A small network was shown many inputs. Here are its activations along a few directions, one row for each input.
Each table varies a few parts of the input and shows all the possible inputs, shuffled.
A made-up example of a description, with smaller parts first: one of 4 places along a line, together with either a single point or one of 11 places along a line or (one of 3 separate values, together with one of 5 places around a ring).
Shared parts are said once, and a part with two or three values counts as separate values.

Other details of the inputs shift rows strongly along two fixed directions, in all tables alike. That doesn't count.

Table:
x1: [ 11   3  -7  -5  -5  -6  11   7 -13  16   5   8   4   3  -2]
x2: [ -2  -4  45  33  18   6 -32 -31  43 -37  10   0 -19  -2   8]
x3: [ 34  12   8   7   2   0  15  13 -14   9  17  23  21   7   1]
x4: [-29 -19 -13  -9  -3 -16  -6   1   0  15  -3 -16 -29 -11  -5]
x5: [-31  -6 -18 -13  -6   1  -7 -12   8  -4 -20 -22 -17  -2  -3]
x6: [ 30  20   8   6   3  18  11   7  -5 -11   2  13  36  10   4]
x7: [ -8  -6 -18 -15  -9 -10   8   6 -14  19  -4  -1 -11  -2  -3]
x8: [ 32   8  11   7   3   0  14  18 -16   9  15  22  21   3   2]
x9: [-16   2 -19 -14  -4   7   4   2  -4  -1 -16 -14   4   1  -3]
x10: [-30  -7 -21 -12  -6   3  -7 -12   9  -4 -19 -25 -13  -3  -4]
x11: [ 34  18  13   5   6  20  14  14  -9 -13   4  16  41   8   5]
x12: [ -9  -7 -22 -15 -11  -9   8   7 -13  21  -5  -4 -10  -3  -4]
x13: [ 4  8 -1 -4  3 13  8 12 -9 -7 -4 -3 23  2  0]
x14: [ 7  8 -1 -3  1 14  7  9 -5 -7 -6  0 22  3  2]
x15: [  5  -8  36  29  10 -13 -25 -30  31 -13  19  11 -32  -1   3]
x16: [  8  -9  38  29   9 -12 -25 -28  32 -13  21  13 -32  -2   6]
x17: [ 35  21  11   4  -1  19  13   7  -7 -11   1  19  36  11   7]
x18: [ 33  11   6   7   0   0  14  13 -14  10  15  21  22   7   1]
x19: [-10  -8 -25 -14  -9 -10   8   5 -12  22  -4  -8  -9  -3  -6]
x20: [ 11   3  -9  -4  -5  -5  10   7 -12  16   4   7   5   2  -2]
x21: [-34  -7 -19 -12  -4   2  -7  -9   9  -3 -18 -25 -15  -4  -4]
x22: [ 29  18  15   6   8  18  13  16 -12 -13   5  14  39   7   4]
x23: [-33  -7 -18 -12  -3   1  -7  -9   8  -4 -19 -24 -16  -3  -4]
x24: [-33  -6 -20 -13  -6   3  -8 -13   9  -3 -20 -25 -16  -3  -4]
x25: [  3 -12  44  34  17 -15 -29 -19  30 -16  26   8 -31  -7   3]
x26: [ 36  20   9   3   0  19  15   7  -8 -11   1  19  37  11   7]
x27: [ 6  9 -1 -5  2 13  9 10 -8 -7 -6  0 21  3  2]
x28: [-25 -16 -15 -11  -8 -17  -5  -5   1  15  -5 -10 -33  -6  -4]
x29: [ -8  -8 -22 -15 -10 -10   9   6 -13  20  -4  -4  -9  -3  -4]
x30: [  5   8   0  -4   4  12   9  13 -10  -8  -5  -1  22   3  -1]
x31: [-14 -12 -20 -12  -3 -11   6  16 -16  20   1 -11  -6  -9  -6]
x32: [  3 -13  43  35  17 -14 -30 -21  31 -15  26   7 -30  -8   4]
x33: [ 8  9  0 -6  3 13 10 11 -9 -7 -7  3 21  4  2]
x34: [ -9  -6 -20 -16 -10 -10   9   7 -14  20  -4  -3 -10  -3  -3]
x35: [-19  -2 -17 -14  -1   9   3  10  -8  -1 -13 -18   8  -4  -4]
x36: [ 10   2  -6  -3  -2  -8  11  11 -13  14   6   8   3   3  -2]
x37: [ 7 12 -5 -6 -2 11  8  1 -5 -6 -9  1 16  6  1]
x38: [-11   3 -16 -16  -7   7   7   1  -7  -1 -18  -8   4   2   0]
x39: [  2 -14  42  35  15 -14 -30 -20  32 -14  25   6 -29  -8   4]
x40: [ 25  -3  51  38  18  -8 -21 -17  27 -16  30  22 -15  -1   7]
x41: [ 8 12 -4 -8 -4 12 10  3 -7 -6 -9  4 16  6  3]
x42: [-32  -7 -18 -15  -8   3  -6 -11   7  -3 -20 -22 -18  -4  -1]
x43: [  9   3 -11  -4 -12 -13   4   5 -13  16   5  24   9   3   1]
x44: [-26 -17 -19  -7  -5 -15  -6  -5   3  15  -2 -16 -27  -8  -6]
x45: [-29 -18 -13  -8  -3 -16  -6   0   0  14  -3 -15 -30 -11  -5]
x46: [ 6  9 -1 -5  2 13  9 10 -8 -7 -7  2 21  3  2]
x47: [ 8 11 -4 -7 -4 13  8  2 -6 -5 -9  2 17  6  3]
x48: [-16   1 -23 -15  -5   8   5   2  -3   0 -16 -17   7   1  -4]
x49: [ 36  25   7   7  -5  13   7   5  -9 -11   2  36  47  16   9]
x50: [ 30  18  14   7   7  19  12  16 -10 -12   5  12  41   7   4]
x51: [ 33   8  13   6   5  -3  14  19 -16   8  15  23  18   5   2]
x52: [-29 -21 -15  -8  -3 -16  -7  -1   2  15  -3 -17 -29 -12  -5]
x53: [  5  -8  35  29  10 -13 -26 -30  32 -11  20  10 -31  -2   4]
x54: [ 38  13  10   5   1  -2  15  11 -15   9  14  26  20  10   2]
x55: [ -4  -2  37  31  14   5 -32 -35  43 -34   7  -2 -21   0   6]
x56: [-13   3 -20 -14  -8   9   4  -1  -3   0 -18 -15   6   1  -2]
x57: [-13   4 -20 -16  -7   8   6   0  -5   0 -17 -14   6   2  -2]
x58: [-30 -19 -13  -7  -2 -17  -7   4  -2  15   0 -18 -27 -13  -6]
x59: [  8  -2  -2  -2   2  -9   9  18 -17  13   9   6   4  -3  -3]
x60: [-12  -7 -22 -14  -8 -11   8   9 -13  21  -2  -7  -9  -3  -6]
x61: [  4  -9  38  32  12 -14 -27 -27  33 -14  22  10 -32  -3   3]
x62: [-36 -13 -15 -10   0   3  -9  -2   7  -7 -14 -29 -11  -9  -5]
Each input here is: one of 2 separate values, together with either a single point or (one of 5 places along a line, together with one of 6 places along a line).
- Changing only the choice among 2 separate values turns x46 into x45. The same change can be made to x57. Which row results? => x1
- Changing only the choice among 2 separate values turns x56 into x20. The same change can be made to x47. Which row results? => x16
- Which other rows does x47 become when the place on the line of 6 takes its other values? List them by row number. => x17, x26, x38, x41, x42
- Start at x38 and move only the place on the line of 5, one step at a time. The first step leads to x5. Which rows follow, in order? => x23, x33, x30
- Which other rows does x39 become when the choice among 2 separate values takes its other values? List them by row number. => x50
- Which other rows does x26 become when the place on the line of 5 takes its other values? List them by row number. => x10, x11, x48, x62
- Which other rows does x59 become when the choice among 2 separate values takes its other values? List them by row number. => x30
